These are the activations of a small neural network, seen along a few directions. Each row is one input.
In each table, some parts of the input vary, and every possible input appears once, in random order.
Descriptions start from the smaller parts, as in this example, which fits no table here: one of 4 places along a line, together with either a single point or one of 9 places along a line or (one of 2 separate values, together with one of 8 places around a ring).
Shared parts are said once, and a part with two or three values counts as separate values.
In the rows, zero is written as 128.

Table:
r1: [ 98 104  81 134 124 140 135 149  82 155  85 147 156 127 151 167  72  64]
r2: [105 108 122  86 140 213 165 155  96  75 127 180 137 103 144 125 108 138]
r3: [160 113  51 219  78  61  91 136 152 164 128 111 200 197 131 145 108 114]
r4: [135 157  73 142 156  98  90 136 186 128 156 100 141 163 108 132 157 122]
r5: [ 63 120 170  85 174 179 161  82 103 125 111 177  83  96 109 123 122 117]
r6: [140 121 165 109 179  89  79  51 212 113 134 138  91 143 101 126 160 149]
r7: [ 96  95  48 214  91 153 161 161  74 187  89 126 184 124 164 118  77  86]
r8: [198 172 204 134  60  92  84 193 132 128 125  59  56 157 114 128 211 156]
r9: [ 81 124  77 125 155 178 160 177  80 129 100 145 143 104 134 113 117 140]
r10: [144 149 209 121  58 184 162 220  39 152  96  81  49  97 122 133 149 122]
r11: [163 131  61 156  99  63  80 108 149 122 141 110 167 172 170 167 109 140]
r12: [134 165 104 123 128 133 109 123 177  55 192 143 135 152 127 107 167 178]
r13: [156 133 213  92 177  59 117  34 213 128 177 121 119  95  85 102 145 133]
r14: [121 102 214  54 173 149 195  66  96 131 131 154 132  62 134 107  89 132]
Q: The inputs of r13 and r14 match in every part but one. If r12 is changed in the same way as r13 into r14, which row does it become?
A: r2
Q: Describe the family of inputs behind these rows.
A: one of 2 separate values, together with either a single point or one of 6 places along a line
Q: Which other rows does r5 become when the choice among 2 separate values takes its other values? List them by row number.
A: r6

Table:
r15: [ 59 114  92 154 156 137 141 156  80 161  72 152 118  79 141 118 127 134]
r16: [ 77 116 119 107 156 188 176 120  80 136 112 161 135 122  93 138  63 108]
r17: [ 79 148 166  36 186 183 173 146  87 117 107 137 105  77 112  96 127  91]
r18: [171 146  71 161 121  83  96 142 156 132 146  96 175 212 133 137 139 153]
r19: [ 92 145 225  32 149 174 162 128  63 107 103 151  52  72 118 139 123 119]
r20: [116 106  45 193  69 124 134 229  63 193  89 114 168 114 155 178 110  60]
r21: [146 139 132 131 136  81 125  54 179 106 196 146 171 164 102 128 115 152]
r22: [127  49  84 170 125 174 142 162 106 169  78 152 142  98 175 163 114 106]
r23: [162 121  97 165 116 111  83  79 200  92 147 106 134 146 133 112  95 163]
r24: [182 125  61 211  75  30  56 162 165 170 115  77 158 171 166 154 167 122]
r25: [176 168 246  71 108 131 123  71 159  64 175 113  72 153 106  95 153 180]
r26: [147 161 198 106 140 119 125  87 199  89 196 131 104 128 103  77 204 149]
Q: Describe the family of inputs behind these rows.
A: one of 2 separate values, together with one of 6 places along a line
Q: The inputs of r19 and r25 match in every part but the choice among 2 separate values. If r15 is changed in the same way as r19 into r25, which row does it become?
A: r23
